A small network was shown many inputs. Here are its activations along a few directions, one row for each input.
In each table, some parts of the input vary, and every possible input appears once, in random order.
Descriptions start from the smaller parts, as in this example, which fits no table here: one of 4 places along a line, together with either a single point or one of 9 places along a line or (one of 2 separate values, together with one of 5 places around a ring).
Shared parts are said once, and a part with two or three values counts as separate values.
In the rows, 128 means zero.

Other details of the inputs vary at random and push rows far along two fixed directions, the same in every table; ignore that.
These rows show it; all are for the same input, with only those details redrawn:
[156 143 193  87  89 161  66  74 171 155 143]
[109 143 143 151  95 102 139  99 132  90 133]
[121 142 155 136  95 117 122  94 142 107 135]
[155  78 186  92 188 189 122 145 176 216 124]
[121 142 155 136  94 117 122  94 142 107 135]
[ 87 146 120 182  93  73 171 108 113  56 129]
[120  77 149 140 194 145 177 165 147 168 116]
[ 90 147 123 178  91  76 166 106 116  59 130]

Rows:
row 1: [107 146 136 160  91  95 152 106 127  79 135]
row 2: [102  95  82 155 199 117 192 197 104 137 108]
row 3: [ 97 151  80 164  95  78 143 122  92  58 133]
row 4: [114  73 128 160 199 126 191 169 141 145 123]
row 5: [156 143 193  87  89 161  66  74 171 155 143]
row 6: [164 155 154  74  91 167  43  92 149 162 141]
row 7: [ 97  92  75 164 197 108 198 196  99 123 110]
row 8: [157 139 193  85  91 161  64  72 173 151 144]
row 9: [126  74 109 145 176 131 179 192 122 158  93]
row 10: [134 159 119 112  98 124  98 115 121 120 134]
row 11: [125  89 103 138 199 146 173 187 115 170 114]
row 12: [135 159 114 123 100 124 114 113 116 109 135]
row 13: [127 148 110 116 104 116 103 114 119 104 137]
row 14: [107  90  84 159 202 122 195 188 101 134 111]
row 15: [171  63 157  76 178 187 101 159 163 220 106]
row 16: [119  77 149 147 194 138 190 177 133 160 113]
row 17: [168  94 148  75 196 197 104 157 153 223 122]
row 18: [119 148 138 156  94 103 139 105 136  91 139]
row 19: [139 150 118 111 106 126 100 101 124 111 138]
row 20: [125 143 159 134  91 117 125  99 138 106 136]
row 21: [135 158 117 117 100 124 100 101 120 108 135]
row 22: [122 158 103 135 105 107 123 109 110  89 130]
row 23: [101 164  80 169  94  81 160 126  87  58 130]
row 24: [123  91 101 133 199 140 171 192 117 169 113]
row 25: [135  95 113 124 194 154 158 176 121 177 117]
row 26: [129  79 106 128 203 151 161 180 121 168 120]
row 27: [125 140 147 142 103 115 121  97 146 104 139]
row 28: [112  92  92 155 193 126 186 191 105 150 112]
row 29: [102  73  87 172 178 102 202 193 105 124  88]
row 30: [118  81  97 141 199 135 171 184 114 153 118]
row 31: [134 160 119 119  97 126 100 103 117 112 134]
row 32: [133 146 116 111 101 125  92 110 124 114 140]
row 33: [158 134 191  83  91 159  64  71 173 150 149]
row 34: [111  69 143 151 196 126 190 170 130 145 116]
row 35: [ 94  87  70 167 198 101 204 197  96 116 114]
row 36: [167  87 148  77 194 199  99 157 153 220 124]
row 37: [164  85 147  76 194 197  95 161 155 221 123]
row 38: [ 98 144 138 167  95  84 156 108 114  72 127]
row 39: [ 95 160  79 173  95  79 155 123  87  59 127]
row 40: [128 155 109 133  98 120 119 119 111 104 134]
row 41: [ 88 137 122 177  94  69 169 107 110  51 133]
row 42: [132 149 112 120 106 120 109 106 117 104 138]
row 43: [125 141 164 128  96 121 116  94 141 114 134]
row 44: [128 159 109 131 102 115 121 113 111 107 132]
row 45: [135  93 112 115 198 156 154 189 128 179 116]
row 46: [164  87 146  73 194 195  96 163 155 221 124]
row 47: [159 144 193  87  86 160  69  75 170 158 144]
row 48: [140 161 121 115 101 127 104 106 121 120 134]
row 49: [127 142 164 129  93 120 119  96 140 117 135]
row 50: [160 144 201  86  87 158  67  78 162 157 141]
row 51: [133 161 116 120 103 122 107 105 119 110 132]
row 52: [157 139 196  84  91 159  64  73 168 151 142]
row 53: [ 98 151 118 183  92  75 165 109 119  65 135]
row 54: [ 99 142  90 174  78  69 155 126  97  61 105]
row 55: [166 158 153  71  89 165  46  94 148 164 143]
row 56: [ 97 161  79 171  91  79 154 131  89  59 130]
row 57: [121 155 107 128 102 112 112 120 114 104 131]
row 58: [172  73 159  81 173 187 106 164 160 228 101]
row 59: [122 149 109 133 103 115 111 115 113 101 132]
row 60: [164 155 152  66  96 164  42  92 150 156 141]
row 61: [116  91  96 147 194 133 177 191 111 158 113]
row 62: [174 163 154  69  94 169  53  89 150 159 142]
row 63: [109 158  94 146  96  97 127 122 103  85 130]
row 64: [ 91 144 130 176  93  74 162 107 108  55 128]
row 65: [108 158  91 158  93  92 142 126  97  75 131]
row 66: [135 151 117 116  99 124  98 101 118 106 140]
row 67: [165 155 155  75  92 167  44  90 148 162 141]
row 68: [114 147 137 157  97 101 136 100 136  91 136]
row 69: [124  90 101 133 197 145 170 195 119 167 115]
row 70: [131 157 112 121  97 120 108 121 118 110 135]
The inputs of row 27 and row 53 match in every part but one. If row 37 is changed in the same way as row 27 into row 53, which row does it become? -> row 61
Describe the family of inputs behind these rows. -> one of 5 places along a line, together with either a single point or one of 4 places along a line or one of 9 places along a line
Change only the place on the line of 9 in row 55. List by row number the other rows that result. -> row 10, row 11, row 24, row 25, row 28, row 44, row 48, row 61
Change only the place on the line of 4 in row 50. List by row number the other rows that result. -> row 47, row 49, row 53
A walk changes only the place on the line of 4. It starts at row 16 and steps to row 20. List the rest of the walk in order. -> row 1, row 18
Change only the place on the line of 9 in row 65. List by row number the other rows that result. -> row 12, row 23, row 40, row 45, row 56, row 62, row 69, row 70

Rows:
row 71: [120 109 142 124 144 122 137 122 129 119 124]
row 72: [127 108 132 133 134 126 134 131 132 124 129]
row 73: [128 129 120 132 142 133 136 133 128 128 142]
row 74: [130 124 133 123 143 128 143 122 119 126 117]
row 75: [127 170 143 129  64 111 105  95 130  96 140]
row 76: [119 112 131 136 135 124 130 130 137 128 121]
row 77: [138 123 123 133 131 131 142 132 125 132 122]
row 78: [137 124 121 133 130 130 142 132 129 132 121]
row 79: [118 129 138 136 132 128 137 137 129 136 122]
row 80: [130 123 111 123 130 128 127 146 120 131 125]
row 81: [116 128 140 135 133 128 138 135 127 136 122]
row 82: [125 126 137 134 128 129 142 141 130 134 129]
row 83: [132 127 121 135 133 129 137 131 130 136 116]
row 84: [132 169 128 130  71 114  99  83 125  97 127]
row 85: [123 128 136 136 129 126 139 141 132 136 126]
row 86: [131 122 113 123 131 129 127 145 116 130 126]
row 87: [126 106 133 133 135 124 134 129 130 124 129]
row 88: [127 127 122 131 145 132 134 129 123 127 141]
row 89: [118 111 132 135 136 123 131 127 136 128 121]
row 90: [119 132 121 133 147 131 132 128 128 132 133]
row 91: [119 126 149 125 140 126 144 130 120 127 125]
row 92: [124 112 129 135 132 122 132 133 141 128 124]
row 93: [125 124 140 134 131 130 141 138 124 132 130]
row 94: [132 164 119 118  69 113  89  98 111  91 138]
row 95: [127 108 132 134 132 125 135 132 135 125 129]
row 96: [128 125 110 125 132 126 124 146 122 134 122]
row 97: [127 109 129 133 131 124 136 133 139 126 128]
row 98: [126 111 130 134 132 123 135 133 141 126 127]
row 99: [128 126 124 134 136 129 138 126 125 135 114]
row 100: [120 129 137 137 130 127 138 139 131 137 124]
row 101: [123 154 135 131  70 106  93  85 138  91 135]
row 102: [130 174 126 125  79 115  97  88 133  93 152]
row 103: [123 126 112 125 135 128 122 142 119 133 118]
row 104: [125 133 118 133 143 129 133 134 133 132 137]
row 105: [138 163 130 127  70 114 103  82 118  93 134]
row 106: [137 126 122 133 132 129 142 133 131 133 120]
row 107: [125 126 110 126 133 127 123 144 121 134 120]
row 108: [129 120 115 122 134 129 126 141 111 130 125]
row 109: [122 133 118 134 145 130 132 132 133 132 135]
row 110: [130 125 111 123 131 127 128 146 122 131 124]
row 111: [128 130 118 131 142 132 136 134 132 129 141]
row 112: [121 130 130 122 154 129 138 123 121 122 137]
row 113: [121 125 113 124 136 127 123 140 117 134 118]
row 114: [126 125 139 134 128 129 142 140 126 133 130]
row 115: [137 123 124 132 133 132 141 130 122 130 122]
row 116: [124 123 141 133 131 129 141 136 121 132 130]
row 117: [128 129 121 131 145 134 135 132 125 127 141]
row 118: [120 133 120 133 146 132 131 130 130 131 134]
row 119: [135 127 121 134 132 128 139 133 131 135 118]
row 120: [198 118 201  11 141 221  16  99 173 232 136]
Describe the family of inputs behind these rows. -> one of 5 separate values, together with either a single point or one of 9 places along a line
The inputs of row 102 and row 106 match in every part but the choice among 5 separate values. If row 90 is changed in the same way as row 102 into row 106, which row does it become? -> row 99
Change only the place on the line of 9 in row 93. List by row number the other rows that result. -> row 75, row 79, row 81, row 82, row 85, row 100, row 114, row 116
Which other rows agree with row 101 in the choice among 5 separate values? List them by row number. -> row 71, row 72, row 76, row 87, row 89, row 92, row 95, row 97, row 98
Which other rows agree with row 86 in the choice among 5 separate values? List them by row number. -> row 80, row 94, row 96, row 103, row 107, row 108, row 110, row 113, row 120

Rows:
row 121: [129 105 151 117 199 169 130 126 160 176 140]
row 122: [157 180 166  85  31 137  65  80 128 126  97]
row 123: [141 132 117 105 188 174 116 156 134 193 121]
row 124: [ 98  89 102 213 156  77 224 162 108  91  98]
row 125: [ 90 225  66 149  65  72 132 109  42  28 158]
row 126: [100 218  70 175  45  63 132 122  89  32 137]
row 127: [151 130 119  84 196 185 124 156 112 175 137]
row 128: [137  98 173 116 191 158 131 150 177 161 144]
row 129: [110  89  93 214 151  79 223 166  98  95 103]
row 130: [175 161 163 108  34 131  65  69 144 126 137]
row 131: [153  25 110  93 158 138  76 164 137 162  96]
row 132: [142  98 158 113 182 162 138 145 177 170 139]
row 133: [113 176 189  99  84 124  53  44 159 116 183]
row 134: [140 152 216  99  50 129  70  55 156 101 120]
row 135: [ 93  98  75 209 151  94 225 168 112  95 115]
row 136: [ 84  63  21 143 196  79 162 170  65  51 123]
row 137: [ 71 169 127 196  45  65 146  86 122  13 148]
row 138: [163 107 131  99 203 179 136 126 128 168 151]
row 139: [159 107 141 119 149 167 118 182 124 197 103]
row 140: [136 140 115  98 182 168 109 172 117 205 129]
row 141: [102  90 102 195 149  78 235 159  95  92  77]
row 142: [ 91 124  59 192 181  87 216 161  94  97 125]
row 143: [161 203 136  89  54 139  51  89 149 121 144]
row 144: [136 160 175 111  43 148  68  58 173 113 153]
row 145: [133 102 169  99 215 176 131 131 139 150 160]
row 146: [ 92 160 129 198  37  54 152  79 107  20 132]
row 147: [157 212 129  75  76 161  45  79 102 113 164]
row 148: [167 168 158 104  34 127  61  72 134 135 134]
row 149: [ 70 133  55 196 132  84 213 212  74 102 108]
row 150: [ 84 121  88 173 135  78 216 205  61 111  71]
row 151: [155 104 144 115 184 158 137 142 177 176 129]
row 152: [137  34  93  88 157 153  78 165 152 163 107]
row 153: [142  89 147 125 162 171 140 140 174 184 120]
row 154: [136  56  83  80 195 148  67 147 138 161 117]
row 155: [ 70 155 154 193  40  35 148  84 107  26 151]
row 156: [165 179 158 104  34 138  52  86 132 129 123]
row 157: [142 116 123 115 148 182 120 184 139 198 114]
row 158: [148 214 127  95  69 150  37  80 123 131 147]
row 159: [144 122 117 105 188 164 125 141 136 200 132]
row 160: [159 197 132  72  78 147  61  55 113 116 171]
row 161: [167 190 137  76  78 151  65  52 123 106 175]
row 162: [141  74 194 131 170 156 131 147 160 169 123]
row 163: [124 104 166 120 207 165 122 131 160 168 144]
row 164: [153 109 128 120 196 168 128 126 149 186 135]
row 165: [153 110 142 110 145 158 118 188 116 206 107]
row 166: [149  49  89  77 179 140  75 167 155 155 117]
row 167: [153  93 154  97 148 154 145 151 133 197  84]
row 168: [112 190  85 187  54  53 150  83 114  21 148]
row 169: [ 81 120  74 202 193  86 215 145 108  90 120]
row 170: [145 152 201  96  41 132  78  50 155 109 115]
row 171: [145  26 119  74 155 138  87 157 134 160  70]
row 172: [165 109 129 105 172 160 138 158 163 183 135]
row 173: [107  78 185 119 163 156 138 149 174 182 149]
row 174: [127 170 195  95  67 117  61  64 176 110 182]
row 175: [ 90 118  87 183 139  87 216 198  70 102  66]
row 176: [150 134 121  95 166 161 118 191 134 198 128]
row 177: [ 96 194  89 169  83  69 151  59  85   6 159]
row 178: [161  85 159 101 148 157 150 148 142 188  87]
row 179: [145 179 167  84  89 153  65  39 137  93 180]
row 180: [ 92 103  69 198 143  93 227 180 109  99 115]
row 181: [103 203  74 172  47  49 147  97 100  34 145]
row 182: [149 188 140  99  33 152  54  88 146 129 135]
row 183: [116  97 177  92 208 162 135 130 139 163 175]
row 184: [ 55  79 149 186 154  61 234 163 105  87 101]
row 185: [151  80 174 111 160 155 150 132 156 180  82]
row 186: [ 84 111  64 194 143  89 222 182  99 108 112]
The inputs of row 129 and row 135 match in every part but one. If row 156 is changed in the same way as row 129 into row 135, which row does it become? -> row 182
The inputs of row 165 and row 149 match in every part but one. If row 155 is changed in the same way as row 165 into row 149, which row does it become? -> row 173
Describe the family of inputs behind these rows. -> one of 6 places along a line, together with either a single point or one of 10 places along a line
A walk changes only the place on the line of 6. It starts at row 171 and steps to row 131. List the rest of the walk in order. -> row 152, row 166, row 154, row 136
Change only the place on the line of 6 in row 170. List by row number the other rows that result. -> row 121, row 132, row 144, row 146, row 179
Change only the place on the line of 10 in row 170. List by row number the other rows that result. -> row 122, row 134, row 141, row 150, row 167, row 175, row 178, row 184, row 185
